A small network was trained on made-up records. Each row is its average activation on records with the value named, seen along a few directions.
Values that are neighbours, or in one group, have similar rows; names and order tell nothing.
(in the rows, 128 means zero)

Field SOBUS:
tevof: [ 80 161  55 143 110 170 116  92 126 149]
giz: [125 113 169 113 148  68 140 129 119 101]
kitut: [108 118 136 129 174  61 187 130 101  64]
pip: [144 135 120  90  86 204  48 123 171 182]
vamen: [215 115 141 148  91 124  55 125 108 147]
vili: [165  49 200 108  75  71 152 160 101 101]
venu: [135 125 116 109 137 140 127 150 120  72]
muv: [151 122 148 136 130 154  76 121 151 127]
fezot: [196 110 167 137 104 182 118 153 156 181]
gonul: [ 38 127  51 145 153 114 162  79 140 105]
gefo: [ 72 159  81 134 163 117 122 139 128 133]
seni: [ 87 200  99 145 159 159 161 113 157 159]
ser: [148 128 183 127 132  99 200 149  86 144]
The values of SOBUS form a tree with 4 forks.
Question: Which values are neighbours of kitut? Give them in the order they are listed.
Answer: giz
Question: Which values are neighbours of vamen? Give them in the order they are listed.
Answer: muv
Question: Which values are neighbours of seni? Give them in the order they are listed.
Answer: gefo

Field SEBED:
debos: [214  74 202  82  77 137  69 174 132 129]
gunes: [193 100 218 118 109  69 160 152  89 113]
vup: [ 95  56  95 150 141  78 201 147 119  73]
velot: [145 154 128 104  88 207  70 124 165 178]
larak: [ 82 196  31 155 134 165  57  53 120 144]
nopid: [ 39 188  94 159 219 112 211 118 143 132]
The values of SEBED form a ring.
Question: Which values are neighbours of gunes? Give them in the order they are listed.
Answer: debos, vup
